A small network was shown many inputs. Here are its activations along a few directions, one row for each input.
Each table varies a few parts of the input and shows all the possible inputs, shuffled.
Descriptions start from the smaller parts, as in this example, which fits no table here: ring(5) and (point or (values(2) and line(4)) or ring(9)).
Shared parts are said once, and a part with two or three values counts as separate values.

Rows:
r1: [ 29   0  19  19 -12  16 -19  -2 -20 -12 -14]
r2: [ -1   1  23  -1  10 -24  14   3  -4  15  -4]
r3: [-10 -26  21 -13   6 -13   2   5 -23   2   7]
r4: [ 11  -7 -60 -19   2  -2  -4 -29  25 -10   8]
r5: [-33  -5 -33   1   3 -26  11   5  38 -12  -2]
r6: [ -3   0  11  -7   2  18 -15  -6 -14  -5  21]
r7: [  1  -7 -48 -18  -8  10  13 -20  22 -16   4]
r8: [-15  -6  24  -3   4 -22  11   8  -6  18   7]
r9: [  7  13 -54  -9   1 -11   4 -25  40   7   9]
r10: [20 25 24  8 -8 16 -9 -7  6  9 -6]
r11: [ 24  19  23  29 -13   7 -10   1  -3   5 -12]
r12: [ 24   5  20  -2  -7  26 -17 -10 -10  -8  -7]
r13: [-15   3  22   1  -6 -18  -6  17 -11  19  13]
r14: [ 14 -21  17   7  15   3   5   8 -26   6  -6]
r15: [ 19  -5  19  27  -8  15 -10   0 -35  -3 -17]
r16: [ -9  20  13   5   2  -7 -12  18 -10   8  18]
r17: [  4 -19  19 -11  12 -15   5   0 -21  -2  -4]
r18: [  5  26  19  -5   1  12  -3 -12   7   7   7]
r19: [-28 -24 -38  -9   4 -17   3   1  23 -28  -2]
r20: [ 13  -9  11  20   5  13  -3   2 -38   8 -13]
r21: [-24  -3 -33  -9   4 -19   7   9  42  -7  -8]
r22: [ -4   0   8  -6   3   2 -20  16 -28  -9  16]
r23: [-20 -21 -38 -19   4 -10  -1   5  27 -23  -8]
r24: [10 -2 22 18 13 -7 13 11 -9 23 -5]
r25: [-16   8 -26 -16  -6   5  29  10  40  -9  -8]
r26: [  9   7  15 -16   2  21 -11 -15  -9 -10   6]
r27: [  8  10  15  31   3   4   6   4 -21  25 -12]
r28: [ 14  14  23  38  -9   6  -2   3 -18  13 -16]
r29: [-7 20 15  3  1  8 -7 -3  3 12 22]
r30: [-12 -10 -31 -26  -5  14  21   7  24 -25  -8]
r31: [ -4  12 -42  -8  -9   1  21 -16  37   0   5]
r32: [-11 -17  18 -10  -5  -9 -15  14 -28   2  12]
Q: Describe the family of inputs behind these rows.
A: values(2) and (line(5) or ring(11))
Q: Changing only the values(2) part turns r12 into r10. The same change can be made to r4. Which row results?
A: r9
Q: Change only the values(2) part in r19. List by row number the other rows that result.
A: r5
Q: Change only the ring(11) part in r2. List by row number the other rows that result.
A: r8, r10, r11, r13, r16, r18, r24, r27, r28, r29

Rows:
r33: [ 33  25  27  20  -4  15  -6  -8 -22  17  -1]
r34: [  9  10  44  18   1  13 -16  -3 -33  11   6]
r35: [  3  -7  42   7   3   1 -15  24 -40   3   0]
r36: [-35 -11 -17  -7   0 -30  11  18  15   1   7]
r37: [ -6  -2 -42 -26  -5  -6  -1 -17  36 -17   8]
r38: [ 29  20   8  15 -11  26  -8 -13   6  10 -11]
r39: [-13 -27  26  -5   4 -17   7  15 -31   8   2]
r40: [  8   5 -47  -2  -2  18   1 -17  21 -10  -1]
r41: [ 21  15 -20  11 -13  23   2 -20  19 -16 -17]
r42: [-22 -24   7  -4  19 -33   6  17  -4   3  -1]
r43: [-27  -5 -28 -27   8 -10  19   4  33  -9   8]
Q: Describe the family of inputs behind these rows.
A: ring(11)
Q: A walk changes only the ring(11) part. It starts at r42 and steps to r36. List the rest of the walk in order.
A: r43, r37, r40, r41, r38, r33, r34, r35, r39

Rows:
r44: [  7   4 -19  -3  -8  16  -8  -9   9 -16  -2]
r45: [ -3  10 -15   7   0 -10   8  -3  19   9  -1]
r46: [ 11   2 -22  -3  -4  12  -8 -15   6 -10   2]
r47: [-17 -23  -5  -9   8 -20   4  10  -7  -2   3]
r48: [  8   0 -18  -6   1   4   8 -13  13  -2  -4]
r49: [  4   1 -14  -6  -3   9   8  -7  16  -8  -7]
r50: [-10   0   0 -12   4  -9   1   0   4   4  13]
r51: [ -7  12 -12   7  -4  -6   8   3  22   3  -4]
r52: [ 22   6  49  23   1   9 -12   3 -44  19  -2]
r53: [-14   2   3 -12   1  -5   1   6   7  -2   9]
r54: [ 19   8  53  23  -2  13 -13   9 -40  13  -6]
r55: [-21 -22  -2  -8   6 -16   4  16  -4  -8  -1]
Q: Describe the family of inputs behind these rows.
A: values(2) and (point or line(5))
Q: Changing only the values(2) part turns r55 into r47. The same change can be made to r44. Which row results?
A: r46
